These are the activations of a small neural network, seen along a few directions. Each row is one input.
Each table varies a few parts of the input and shows all the possible inputs, shuffled.
Descriptions start from the smaller parts, as in this example, which fits no table here: one of 8 places around a ring, together with either a single point or one of 11 places along a line or (one of 2 separate values, together with one of 6 places along a line).
Shared parts are said once, and a part with two or three values counts as separate values.
In the rows, 128 means zero.

Other details of the inputs vary at random and push rows far along three fixed directions, the same in every table; ignore that.

Table:
row 1: [129 102  89 121 137 143 175 157 132 102 140 145]
row 2: [150 134 128 139 124 121 120 146 126 126 125 116]
row 3: [124 134 125 121 116 116 125 114 122 132 116 111]
row 4: [130 107  86 130 123 146 173 156 137 121 112 110]
row 5: [123 166 166 118 153 111 100 144 131 146 125 132]
row 6: [138 128 162 121 134 126  96 139 128 154 125 121]
row 7: [132 107 116 112 132 148 177 137 149 145 103 116]
row 8: [143 124 125 141 123 113 118 139 133 122 128 121]
row 9: [134 138 178 135 133 123 102 120 131 148 142 147]
row 10: [137 120 121 104 143 149 187 141 139 131 114 157]
row 11: [148 122 154 134 145 108  84 128 142 143 122 132]
row 12: [123 168 135  94 116 126 149  41 119 160 103 127]
row 13: [148 138 165 123 146 126 100 119 121 153 152 139]
row 14: [137 131 169 120 131 124  94 142 120 156 132 122]
row 15: [123 112 134 128 141 147 187 133 138 138 111 148]
row 16: [136 122 128 138 122 114 118 143 127 125 128 120]
row 17: [143 132 130 136 122 122 120 150 120 129 125 115]
row 18: [119 114 107 145 108 126 101 164 122 111 146 109]
row 19: [129 112 174 124 147 124 156 109 160 159 123 160]
row 20: [134 115 159 122 133 122  88 129 141 151 131 130]
row 21: [141 126 164 125 146 117  97 111 130 152 156 147]
row 22: [135 125 169 102 155 137 168 122 148 145 106 165]
row 23: [130 114 119 132 127 124 109 139 137 127 126 119]
row 24: [ 82 173  69 113 105 113 156  95 120 102 106  98]
row 25: [130 114 120 133 125 123 110 139 134 129 129 122]
row 26: [110 116 117 169 115 129 111 153 125  90 170 120]
row 27: [105 172  71 128  88 131  95  84  67  94 145  97]
row 28: [108 114 110 163 110 130 107 158 115  98 160 141]
row 29: [136 107  85 141 126 128 172 147 146 109 110 116]
row 30: [133 122 104 144 116 133  98 165 122 113 138 108]
row 31: [ 97 179 115 126  94 125 116  49  97 107 125  89]
row 32: [122 121  96 139 111 132 108 163 116  92 162 150]
row 33: [143 120 146 109 144 132 173 132 142 158  96 123]
row 34: [127 122 123 139 119 126 122 129 131 130 154 145]
row 35: [117 128 142 147 137 140 124 134 115 115 138 126]
row 36: [151 128 153 128 139 124  90 132 141 146 122 126]
row 37: [127 117 120 133 137 130 119 129 114 126 150 141]
row 38: [134 111 159 116 156 132 151 112 143 165 119 168]
row 39: [119 125 180 142 150 122  91 113 126 137 141 146]
row 40: [136 112  91 117 140 153 182 165 125 104 136 139]
row 41: [101 165 110  95 118 137 179  53 115 107  90 109]
row 42: [132 114  97 150 114 125 100 154 137 105 140 114]
row 43: [ 99 179 148 102 113 108  86  32 104 115 116 121]
row 44: [145 114 108 123 142 135 178 135 150 136  93 117]
row 45: [116 117 119 104 123 131 184 110 138 145  98 112]
row 46: [117 124 132 129 123 125 120 134 130 107 140 155]
row 47: [129 130 124 135 127 139 121 139 111 131 141 144]
row 48: [145 128 101 153 117 125 108 163 122 105 134 111]
Description of these inputs: one of 2 separate values, together with either a single point or one of 11 places around a ring or (one of 3 separate values, together with one of 4 places along a line).
Changing only the choice among 2 separate values turns row 5 into row 24. The same change can be made to row 36. Which row results?
> row 42
Change only the choice among 2 separate values in row 45. List by row number the other rows that result.
> row 14
Change only the place on the line of 4 in row 40. List by row number the other rows that result.
> row 10, row 22, row 41

Table:
row 49: [114 139 100 125 109 133 128 103 111 104 127 117]
row 50: [144 139 182 113 157 117  96 116 132 156 130 159]
row 51: [130 115 108 144 119 131 116 152 121 115 154 136]
row 52: [121 121 117 144 120 139 117 167 112 108 156 129]
row 53: [128 115 140 123 142 133 170 143 151 146 111 130]
row 54: [133 148 149 106 133 118 114  81 125 145 116 143]
row 55: [130 127 139 134 129 117 109 130 137 129 124 125]
row 56: [135 100 114 142 128 138 133 166 135 122 137 121]
row 57: [145  92 164 146 151 126 115 174 157 148 141 145]
row 58: [107 154 131 127 109 120 103 102 109 121 138 123]
row 59: [141 123 185 117 151 124  94 108 133 161 134 151]
row 60: [134 103 114 131 142 143 168 169 143 120 120 125]
row 61: [124 155 133 138 114 122 101  94 103 120 140 118]
row 62: [138 153 150 103 137 114 112  92 128 152 106 128]
row 63: [127 143  92 124 106 121 123 112 117 114 118 109]
row 64: [133 123 130 108 138 133 162 105 141 142  94 122]
row 65: [117 152 129 122 119 125  96 102 105 115 134 124]
row 66: [109 124 100 102 131 138 227  77 150 129  81 127]
row 67: [141 123 135 134 140 133 158 128 137 140 114 119]
row 68: [124 111 136 125 151 135 177 140 150 130 118 146]
row 69: [128 133 142 131 133 118 111 134 134 129 125 125]
row 70: [127 128 117 139 121 133 118 159 116 117 153 137]
row 71: [127 156 124 121 110 117  94 113 109 133 129 115]
row 72: [ 97 131  66 137  92 133 156 106 117  95 131 107]
row 73: [151  93 132 142 142 131 130 181 147 138 141 140]
row 74: [121 127  99 152 104 136  98 177 108  99 156 108]
Changing only one part turns row 60 into row 65. The same change can be made to row 56. Which row results?
> row 59
What is each input in this table made of?
> one of 2 separate values, together with either a single point or (one of 3 separate values, together with one of 4 places along a line)
Change only the choice among 3 separate values in row 74. List by row number the other rows that result.
> row 53, row 71
Change only the choice among 3 separate values in row 69. List by row number the other rows that result.
> row 60, row 62

Table:
row 75: [123 166 143 118 127 120 108  97 113 134 124 124]
row 76: [117 166 133 118 107 124  84  87  95 125 135 109]
row 77: [136 112 118 131 124 138 134 155 127 130 140 137]
row 78: [130  99 118 142 133 128 132 144 138 122 136 138]
row 79: [129 121 123 131 135 134 129 161 124 122 147 129]
row 80: [114 131 106 140 102 131 136 107 121 108 134 111]
row 81: [129 123 134 140 135 137 144 158 126 122 137 131]
row 82: [114 153 141 126 124 109 106  87 125 136 128 125]
row 83: [133 105 129 150 138 129 135 144 140 116 138 136]
row 84: [137 116 115 134 139 133 122 155 125 119 144 135]
row 85: [138 115 116 129 129 129 130 157 130 118 137 144]
row 86: [131 123 182 131 149 124 114 126 135 148 130 141]
row 87: [117 139 111 140 119 135 116 153 116 104 143 122]
row 88: [103 135  91 133 107 124 131 109 127 100 131 116]
row 89: [111 155  73 129  88 119 114 104 106  91 137 110]
row 90: [140 148 149  84 151 110 194  68 164 188  44 103]
row 91: [122 138  92 128  94 133 136 116 111 113 129 116]
row 92: [123 119 119 136 130 132 132 158 137 122 137 138]
row 93: [137 118 178 132 143 128 112 121 136 152 133 142]
row 94: [132 109 132 145 135 126 138 148 144 110 139 139]
row 95: [123 145  94 132 109 138 131 115 109 110 134 110]
row 96: [129 153 138 123 127 120 106  87 111 129 120 127]
row 97: [118 111 135 147 135 132 138 153 144 117 135 135]
row 98: [130 117 120 130 128 134 137 160 125 126 138 135]
row 99: [129 116 134 139 133 142 140 156 124 125 138 129]
row 100: [121 143 132 125 125 112 103  79 124 133 127 127]
row 101: [137 137 170 113 154 127 107 138 127 149 127 147]
row 102: [116 111 125 144 135 129 137 153 145 121 139 136]
row 103: [114 150 100 128 109 135 138 122 108 106 132 108]
row 104: [120 134 115 142 119 133 115 149 118  99 140 127]
row 105: [116 157 122 112 101 120  86  86  94 131 129 115]
row 106: [136 114 116 139 128 136 131 149 133 129 142 134]
row 107: [135 154 156 121 138 118  88 128 109 137 138 135]
row 108: [111 125  93 133  98 129 133 107 119 114 132 113]
row 109: [112 151  90 128 111 126 126 124 108 107 137 111]
row 110: [130 121 118 134 131 129 136 161 127 126 136 139]
row 111: [129 151 129 116 122 124  93  92 109 137 133 121]
row 112: [161  82 112 125 155 146 212 152 175 165  79 110]
row 113: [130 160 138 113 125 119 105  92 116 125 125 129]
row 114: [136 116  86 101 117 140 225  98 155 154  61  84]
row 115: [150 130 162 116 156 125 107 130 124 147 129 148]
row 116: [123 122 119 131 136 135 127 163 129 119 141 133]
row 117: [131 116 120 132 126 134 134 158 134 116 131 143]
row 118: [122  97 125 138 127 134 137 149 134 128 139 130]
row 119: [125 119 116 156 116 130 113 135 124 109 149 121]
row 120: [138 124 167 120 142 125 106 128 133 157 136 143]
row 121: [117 111 137 145 136 136 138 156 138 119 132 135]
row 122: [131 120 170 128 148 113 111 124 142 154 129 148]
row 123: [114 136 102 136 109 126 134 110 119  96 128 117]
row 124: [128 106 125 144 128 132 138 147 141 128 147 133]
row 125: [125 119  83  91 126 136 219 100 166 135  47  90]
row 126: [141 124 122 126 138 133 132 160 124 114 139 139]
row 127: [141 114 119 139 124 137 133 152 128 128 137 138]
row 128: [142 130 171 113 149 131 108 134 119 153 133 140]
row 129: [117 156  77 127  95 134 115 108  89 100 136 101]
row 130: [113 146 147 121 123 120 102  85 122 124 118 126]
row 131: [123 144  94 121 106 138 133 121 102 111 134 111]
row 132: [144 127 165 118 145 127 100 130 129 153 142 142]
row 133: [141 113  76 104 134 132 216  93 154 143  54  89]
row 134: [127 149 134 116 113 121 104  90 119 142 130 126]
row 135: [129 114 117 126 129 135 130 159 132 119 133 142]
row 136: [131 116 172 127 146 122 112 121 140 156 137 141]
row 137: [132 122 124 124 138 138 131 162 126 115 135 138]
row 138: [123 123 131 141 136 138 140 160 131 119 132 136]
row 139: [133 124 123 139 128 128 139 160 129 124 134 140]
row 140: [112 129  89 130 103 120 132 107 123 101 129 119]
row 141: [121 101 123 136 131 130 132 150 144 118 135 140]
row 142: [129 123 120 139 131 128 136 158 135 125 140 137]
row 143: [127 116 119 132 130 132 129 156 140 118 138 141]
row 144: [120 155 133 107 125 120  92  95 115 126 128 126]
row 145: [133 127 178 136 150 116 115 124 143 146 130 145]
row 146: [132 149 129 117 117 117 105  88 113 133 119 132]
row 147: [116 118 122 150 113 131 116 140 120 108 149 117]
row 148: [144 129 174 127 144 130 114 126 130 152 133 143]
row 149: [138  92 118 115 155 140 220 167 183 156  67 112]
row 150: [139 119 122 138 140 137 133 154 128 118 138 135]
row 151: [145 124 159 124 148 120 103 124 137 150 132 151]
row 152: [157 138 147 122 129  99  73 130 137 136 112 109]
row 153: [121 145  98 128 104 139 135 117 110 110 135 109]
row 154: [113 153 103 136 112 129 140 120 110 107 126 114]
row 155: [139 129 154  78 141 126 186  67 154 190  50  96]
row 156: [132 105 130 148 140 134 136 148 135 118 135 136]
row 157: [120 147  98 132 110 128 136 116 113  97 128 119]
row 158: [121 104 125 140 129 129 140 151 136 124 139 132]
row 159: [146 129 170 131 149 130 111 124 129 151 131 143]
row 160: [128 156 131 109 125 115  94  94 114 126 131 128]
row 161: [109 145  89 128  98 130 136 121 113 105 122 118]
row 162: [140 140 155  78 146 117 193  69 160 186  48  97]
row 163: [139 117 165 133 148 121 108 117 143 155 138 144]
row 164: [138 112 114 134 128 138 131 153 126 129 138 137]
row 165: [138 134 171 116 152 128 109 131 137 142 128 148]
row 166: [124 117 117 131 129 134 132 162 129 123 133 140]
row 167: [124 110 138 146 134 131 143 151 138 119 140 130]
row 168: [132 105 133 149 135 139 135 147 134 125 139 132]
row 169: [123 115 137 148 138 131 142 155 135 121 135 134]
row 170: [137 130 168 121 144 121 109 130 136 153 135 145]
row 171: [114 142 152 124 119 124 104  87 112 136 124 118]
row 172: [113 148 143 123 122 113 107  86 122 136 130 121]
row 173: [138 112 113 133 132 132 129 153 126 123 135 141]
row 174: [125 116 170 125 147 118 107 124 145 152 126 149]
row 175: [122 127 108 132 118 136 113 148 109 114 151 117]
row 176: [132 119 124 135 125 133 141 159 127 124 136 136]
row 177: [133 112 124 134 123 138 138 157 125 127 136 134]
row 178: [114 145 146 123 121 116 103  83 127 122 121 126]
row 179: [121 147 136 121 122 108 104  81 128 127 128 130]
row 180: [113 124  88 136 102 129 130 105 118 113 130 112]
row 181: [149 129 165 119 141 117 108 129 136 144 127 157]
row 182: [117 150  97 121 111 133 134 125 100 108 132 109]
What is each input in this table made of?
> one of 9 places around a ring, together with either a single point or one of 11 places around a ring
Changing only the place on the ring of 9 turns row 164 into row 77. The same change can be made to row 95. Which row results?
> row 153
Changing only the place on the ring of 9 turns row 98 into row 105. The same change can be made to row 176. Which row results?
> row 177
Changing only the place on the ring of 9 turns row 109 into row 144. The same change can be made to row 82. Which row results?
> row 88
Change only the place on the ring of 11 in row 94. List by row number the other rows that result.
> row 85, row 89, row 113, row 123, row 126, row 140, row 157, row 160, row 179, row 181
List by row number the other rows that have the place on the ring of 9 in common with row 161.
> row 87, row 92, row 97, row 101, row 102, row 116, row 121, row 138, row 149, row 166, row 174
